A small network was shown many inputs. Here are its activations along a few directions, one row for each input.
Each table varies a few parts of the input and shows all the possible inputs, shuffled.
A made-up example of a description, with smaller parts first: one of 6 places along a line, together with either a single point or one of 9 places around a ring or (one of 3 separate values, together with one of 5 places around a ring).
Shared parts are said once, and a part with two or three values counts as separate values.
In the rows, 128 means zero.

Rows:
x1: [ 75  78  77 102 187 134  98  94 102 149 112 158 101 174  67]
x2: [142 117 119  93 185 174  95  81  78 130 103 133  89 143  72]
x3: [115 188 121 161  98  80  86 169 210 178 172 108 154  10 210]
x4: [172 106 186 147  81 105 177 158 100  83 124 141 184 189 165]
x5: [ 92  95  44 110 172 141 102  99 107 130 133 180 115 169  53]
x6: [160 125 199 135  70 119 203 154 164 106 106  94 144 134 141]
x7: [160 137  87 105 173 181 100  84  86 113 121 156 104 141  60]
x8: [133 146 180 144  59 141 204 133 165 106 151  89 134 130 160]
x9: [ 92 197 108 172 129  82  65 184 178 185 172 121 143   9 221]
x10: [169 137 183 135  67 111 179 153 123  91  97  97 153 178 176]
x11: [ 97  84 102 104 187 140  99 100  95 138 117 131  87 132  83]
Q: Describe the family of inputs behind these rows.
A: either one of 2 separate values or one of 4 places along a line or one of 5 places along a line

Rows:
x12: [189 152 204 165  28  81 206 190 159  85 137 119 206 151 193]
x13: [182 148 230 140  25 123 220 161 158  78 125  63 154 148 195]
x14: [130 197 103 160 133 103  76 157 151 169 145 126 137  25 185]
x15: [163 106 122  99 166 190 125  56  73 102 114 142  97 176  63]
x16: [143 122 235 166  32  90 230 188 172 100 114  86 176 161 215]
x17: [131 185 155 143 133 104  88 162 183 178 148  94 128   6 178]
x18: [ 93  67  65  89 174 126  90  88 102 147 110 164 114 165  53]
x19: [151  79 123  93 178 173 125  92  35  90  93 167 113 227  52]
x20: [ 97 180  82 155 149  98  51 150 176 179 169 140 141  49 184]
x21: [126 127 104 100 163 180 140  75 116 120 109 119  71 147  49]
x22: [112  57  85  95 188 141 105  97  43 106  88 164 103 216  63]
x23: [ 54 152  80 155 129  84  79 150 169 178 186 125 133  58 190]
x24: [ 92  92  75 104 166 171 128  98 128 132 127 156  91 137  43]
Q: Describe the family of inputs behind these rows.
A: either one of 3 separate values or one of 4 places along a line or one of 6 places around a ring

Rows:
x25: [112 160 143 145  95 107 135 158 167 137 160 121 152  95 175]
x26: [ 90 118  84 122 159 132 102 111 153 154 130 133 103 103 103]
x27: [124 151 134 149  95 112 128 155 148 139 156 122 153  99 180]
x28: [160 123  99  98 146 175 140  94  95  97 101 155 113 182  47]
x29: [156  95 124  99 155 168 140  74  95 102 114 145 107 171  52]
x30: [153 164 152 149 110 110 120 154 145 129 133 110 146  99 180]
x31: [116 145 145 147  92 112 149 150 191 140 137 102 139  86 171]
x32: [117 132  79 124 176 130  75 117 105 139 137 147 118 110 116]
x33: [125 134  95 122 178 135  72 117 111 142 129 139 115 113 113]
x34: [ 96 123  77 125 161 136  80 118 115 153 150 152 120 115 114]
x35: [114 142 150 143  92 103 153 163 185 139 144  96 132  76 161]
x36: [ 90 116  90 119 159 126 105 121 149 154 138 126  98  94  93]
x37: [ 90  38 100 117 141  85 131 138  76 107 106 180 158 238 101]
x38: [156 123 192 114  79 148 189 117 114  95 100  79 115 174 138]
x39: [147 154 173 139 105 114 131 154 146 142 118 104 146  80 171]
x40: [121  64 158 140  74  64 179 178 105  96 117 147 190 222 166]
x41: [ 91 129  82 130 160 129  98 107 144 160 143 143 112 113 103]
x42: [119 127 115 114 174 136  83 116 110 155 111 135 111  96 103]
x43: [188 147 160 126  77 154 184 136 126  84 109 123 148 165 113]
x44: [144 160 138 149 110 106 122 154 140 125 144 117 153  94 183]
x45: [129  98 131  85 151 170 145  75  82 109  91 112  82 189  72]
x46: [127 129 105 113 175 133  79 117 114 155 117 140 105 108 112]
x47: [153 158 166 140 109 109 124 156 152 139 123 110 140  93 177]
x48: [118 156 141 153  94 106 147 146 177 146 149 113 146  94 171]
x49: [135 157 134 153  98 107 124 150 144 125 149 126 147  95 182]
x50: [158 117 197 135  98 153 200 133 111  90 112 105 128 169 132]
x51: [108 130  75 129 164 131  77 113 110 140 143 157 112 111 116]
x52: [131  94 136 108 167 174 157  90  77 105 101 138  93 186  67]
x53: [185 120 184 128  86 146 184 113 126  89 124 112 140 157 119]
x54: [ 86 135  82 123 160 129  88 117 130 153 152 151 115 114 109]
Q: Changing only one part turns x50 into x52. The same change can be made to x25. Which row results?
A: x54
Q: Describe the family of inputs behind these rows.
A: one of 2 separate values, together with either a single point or one of 4 places along a line or one of 10 places along a line
Q: Start at x39 and move only the place on the line of 10, one step at a time. The first step leads to x47. Which rows follow, in order?
A: x30, x44, x49, x27, x25, x48, x31, x35

Rows:
x55: [121 112 150 121 104 131 160 123 138 121 121 107 123 152 134]
x56: [151 139 141 131 109 128 132 137 125 120 131 138 145 127 129]
x57: [145 159 122 133 123 141 123 137 132 122 133 129 134 112 143]
x58: [ 95  76  63  98 197 149  81  85  72 132 112 170  94 178  43]
x59: [119 141 112 137 129 113 105 149 126 137 133 136 137 115 158]
x60: [111 139 119 141 140 116 107 135 136 145 146 134 134 108 153]
x61: [130 136 144 124 125 132 135 128 156 145 116 102 110 101 129]
x62: [128 149 125 130 124 136 137 127 166 141 131 116 123  94 120]
x63: [104 128 114 132 132 108 117 140 162 156 131 123 125  99 138]
x64: [137 157 129 138 127 141 122 123 141 129 145 128 126 106 136]
x65: [134 126 136 134 111 131 162 134 133 115 136 126 138 144 124]
x66: [131 119 157 129 112 127 160 135 124 115 119 113 125 148 130]
x67: [120 113 127 142 124 100 131 146 127 125 128 142 154 137 148]
x68: [158 149 126 131 117 127 122 130 127 118 134 128 142 123 139]
x69: [ 93 106 119 132 106 106 144 134 141 135 136 128 137 149 139]
x70: [150 130 162 124 118 127 130 139 118 119 116 124 137 132 138]
x71: [129 134 118 133 131 102 105 144 124 129 134 135 150 125 155]
x72: [122  84  92  85 197 173 105  69  64 122  97 153  80 180  36]
x73: [102 126 117 136 132 112 115 133 143 148 147 124 126  93 143]
x74: [137 147 149 134 133 140 126 122 130 134 131 113 119 110 144]
x75: [125  92  70  90 190 175 104  69  74 122 112 166  87 176  29]
x76: [107 109 128 136 120 104 140 150 132 125 135 134 139 148 140]
x77: [155 141 147 126 119 123 121 132 119 119 118 115 130 128 145]
x78: [146 121 157 135 117 124 150 133 121 115 112 121 139 139 140]
x79: [145 149 142 130 122 136 123 137 120 126 118 115 122 116 149]
x80: [125 137 148 127 126 136 132 123 140 133 130 104 111  95 133]
x81: [119 125 131 127  97 132 160 123 147 117 135 122 131 147 123]
x82: [146 130 137 139 111 126 147 134 132 110 127 136 146 135 131]
x83: [122 125 133 133 124 103 114 151 122 131 131 144 153 129 145]
x84: [132 140 125 131 122 140 130 121 149 134 147 117 119  92 129]
Q: Changing only one part turns x63 into x61. The same change can be made to x67. Which row results?
A: x78
Q: Describe the family of inputs behind these rows.
A: one of 3 separate values, together with either a single point or one of 9 places along a line
Q: List by row number the other rows that have the choice among 3 separate values in common with x68.
A: x56, x57, x62, x64, x65, x75, x81, x82, x84
Q: Which other rows does x57 become when the choice among 3 separate values takes its other values? List them by row number.
A: x59, x79
Q: Which other rows does x81 become when the choice among 3 separate values takes its other values? List them by row number.
A: x55, x69

Rows:
x85: [141 144 150 142  98 126 155 141 135 115 130 120 142 135 153]
x86: [107 131 105 138 120 101 112 151 146 145 139 141 145 110 146]
x87: [112 136 127 142 128 122 121 132 143 143 143 122 126  96 152]
x88: [109 134 114 141 130 106 113 142 149 139 148 130 135 111 149]
x89: [124 152 141 131 125 127 126 135 148 144 130 113 123 100 140]
x90: [ 97  54  79  81 196 173 120  62  70 118 101 161  82 209  17]
x91: [152 148 146 132 109 135 141 123 150 125 127 111 130 110 138]
x92: [137 151 139 133 116 131 138 137 146 129 123 106 118 101 140]
x93: [150 139 159 135 102 133 152 137 142 119 137 117 140 114 141]
x94: [139 118 157 138 107  99 142 154 127 121 118 125 154 139 159]
x95: [132 101  67  90 212 172  74  75  54 123 107 172  92 167  39]
x96: [135 129 151 134  94 112 143 146 126 116 133 118 149 143 164]
Q: Describe the family of inputs behind these rows.
A: either one of 2 separate values or one of 10 places along a line
Q: Which of the alternatives is x95?
A: one of 2 separate values
